These are the activations of a small neural network, seen along a few directions. Each row is one input.
In each table, some parts of the input vary, and every possible input appears once, in random order.
A made-up example of a description, with smaller parts first: one of 4 places along a line, together with either a single point or one of 9 places around a ring or (one of 2 separate values, together with one of 5 places around a ring).
Shared parts are said once, and a part with two or three values counts as separate values.
(in the rows, 128 means zero)

Other details of the inputs shift rows strongly along two fixed directions, in all tables alike. That doesn't count.

A family of inputs:
x1: [ 77 118 172  87 148 108 144 147 117  91 107]
x2: [144 183 136 166 143 109  90 131 109 163 159]
x3: [140  88 102 124 128  51 136  95 151  88 125]
x4: [116 141 144 133 145 116 116 131 139 122 133]
x5: [117 108 195 171 144 143 146 149 107 139 140]
x6: [152 122  55 165 139 107 137 117 125 135 143]
x7: [128 126  82  70  98  62  96 116 140 107 108]
x8: [143 124 102  94 112 128 124 131 156 128 120]
x9: [150 134  80 109 111  73  92 116 154 103 127]
x10: [ 96 125 154  74 121  97 126 139 137  81 107]
x11: [190 148  96 165 114 127 107 136 144 159 169]
x12: [115  69 206 111 138 179 140 114  97 113 112]
x13: [150 148 170 180 100 171 112 121 117 197 141]
x14: [124  87  67 130 122  61 143  94 124  98 112]
x15: [123 152 132 177 151 184 139 147 114 159 140]
x16: [107 127  89 126 149  86 129 119 129  99 117]
x17: [134  97  87 152 132  66 141  99 122 104 122]
x18: [ 84 124 144  80 105 126 136 141 113 117  89]
x19: [179 162 101 151 118 128 107 134 143 150 157]
x20: [117 107 193 124 154 164 172 153 151 109 105]
x21: [141 148  75 130 104 107  98 124 121 157 144]
x22: [173 118  61 113 108  98 116 114 162 129 136]
x23: [142 123 111 159  97 117 119 115 113 164 137]
x24: [ 84 113 109 110 137 112 140 127 128  98 105]
x25: [147 126  53  97  98  67  86 107 154 114 132]
x26: [133  93 110  91 127  94 154 123 172  76 117]
x27: [103 143 118 122 138  95 125 134 107 113 117]
x28: [154 150  99 133 146 125  62  94  79 148 161]
x29: [ 80 130 160 108 123 159 152 136 123 113 102]
x30: [104 122 138  92 119 168 161 141 140 127 107]
x31: [103 142 227 159 164 216 162 184 113 158 148]
x32: [123 174 178 156 119 191  96 138 122 189 134]
x33: [ 68 122 154  79 115 127 155 136 110  95  90]
x34: [138 137 119 156 130 162 157 131 120 148 129]
x35: [ 98  78 130  92 145 121 196 133 144  60  84]
x36: [168 167 107 164 152 123 116 122 140 148 166]
x37: [123 143 113 146 154 100 106 128 124 128 155]
x38: [136 144 133 193 110 145 125 115 101 174 150]
x39: [129 124 157 156 156 159 155 150 132 138 149]
x40: [127 156 121 110 107 115 100 121 119 146 121]
x41: [ 85  96 117  66 126 132 188 127 144  74  82]
x42: [ 86  95 149  64 126  99 142 136 161  57  94]
x43: [127 128 234 169 102 188 132 160 120 165 130]
x44: [104 170 150 166 137 155 113 148  86 162 133]
x45: [124  88 152 115 111  96 142 126 146  90 113]
x46: [151 174 110 147 108 105  74 136 116 157 165]
x47: [122 104 163  88 117 169 166 140 157 125  88]
x48: [192 119  73 146 153 138  97  85 114 146 169]
x49: [105  98 223 125  99 180 144 152 130 136  92]
x50: [145 119  83 115 117 122 148 123 140 141 125]
x51: [108 104 186  94 153 187 114 124  97 111 109]
x52: [136 147 103 161 156 135 142 134 122 132 143]
x53: [164 174 133 176 137 159 108 139 141 158 178]
x54: [167 135 119 141 164 179  99 107 102 154 162]
x55: [164 149  66 113 115 109 116 102 150 143 137]
Each input here is: one of 5 places along a line, together with either a single point or one of 10 places around a ring.
The inputs of x42 and x10 match in every part but the place on the line of 5. If x21 is changed in the same way as x42 into x10, which row does it become?
> x18
The inputs of x2 and x3 match in every part but the place on the line of 5. If x1 is changed in the same way as x2 into x3, which row does it become?
> x5
Change only the place on the ring of 10 in x30. List by row number the other rows that result.
> x8, x15, x19, x31, x36, x41, x52, x53, x55
Start at x44 and move only the place on the line of 5, one step at a time. The first step leads to x24. Which rows follow, in order?
> x15, x6, x14
Which other rows agree with x39 in the place on the line of 5? List them by row number.
> x6, x11, x20, x22, x26, x34, x35, x47, x48, x50

A family of inputs:
x56: [101 111 103 106 143  88 149 131 141  87 108]
x57: [161 174 103 157 113 125  62 112 106 182 165]
x58: [137 102 120 104  81  83 146 124 181 105 102]
x59: [ 84 140 219 152 150 182 156 168 116 126 118]
x60: [192 156  94 177 129 160 109 119 132 185 171]
x61: [158 186  89 162 109 138  77 119 105 192 164]
x62: [142  82  87 113 150 102 168 110 146  92 118]
x63: [114 103 210 160 155 216 160 145 114 137 129]
x64: [116 126 100  79 116  96 126 130 155  98 106]
x65: [130 115 109  76 113  73 105 113 143  95 119]
x66: [110  99 130  97 141  80 133 119 128  79 116]
x67: [133  76 101 110 152 110 160 111 141  86 114]
x68: [114 102 202 148 157 203 193 161 124 134 121]
x69: [119 110 116 109 136  77 117 111 116  95 122]
x70: [196 158  86 185 130 155  89 112 125 188 179]
x71: [113 127  91  80 110 102 136 127 143  99 105]
x72: [110 108 112 105 136  86 122 110 115  97 113]
x73: [107 109 103 107 130  91 132 115 110  99 110]
x74: [ 67 128 217 129 143 198 160 161  97 140  99]
x75: [117 129  87  86 106 106 130 117 136 113 107]
x76: [154 175 106 156 105 141  76 122 101 182 157]
x77: [161 186 107 163 117 116  82 127 131 168 165]
x78: [134  92 103 134 106  61 159 121 167  94 114]
x79: [ 79 138 192 145 146 187 167 166 109 131 110]
x80: [156  99  90  94 123 119 160 117 158 110 122]
x81: [ 69 132 206 138 143 193 167 160 104 136 102]
x82: [127 114 114  73 108  85 105 113 134  97 111]
x83: [ 79 126 237 141 150 182 149 168 118 124 114]
x84: [169 186 112 173 119 124  63 129 124 184 179]
x85: [191 154  92 182 124 160  84 105 122 184 182]
What is each input in this table made of?
> one of 2 separate values, together with either a single point or one of 4 places along a line or one of 10 places around a ring
The inputs of x65 and x66 match in every part but the choice among 2 separate values. If x57 is changed in the same way as x65 into x66, which row does it become?
> x72
Start at x80 and move only the place on the line of 4, one step at a time. The first step leads to x60. Which rows follow, in order?
> x70, x85
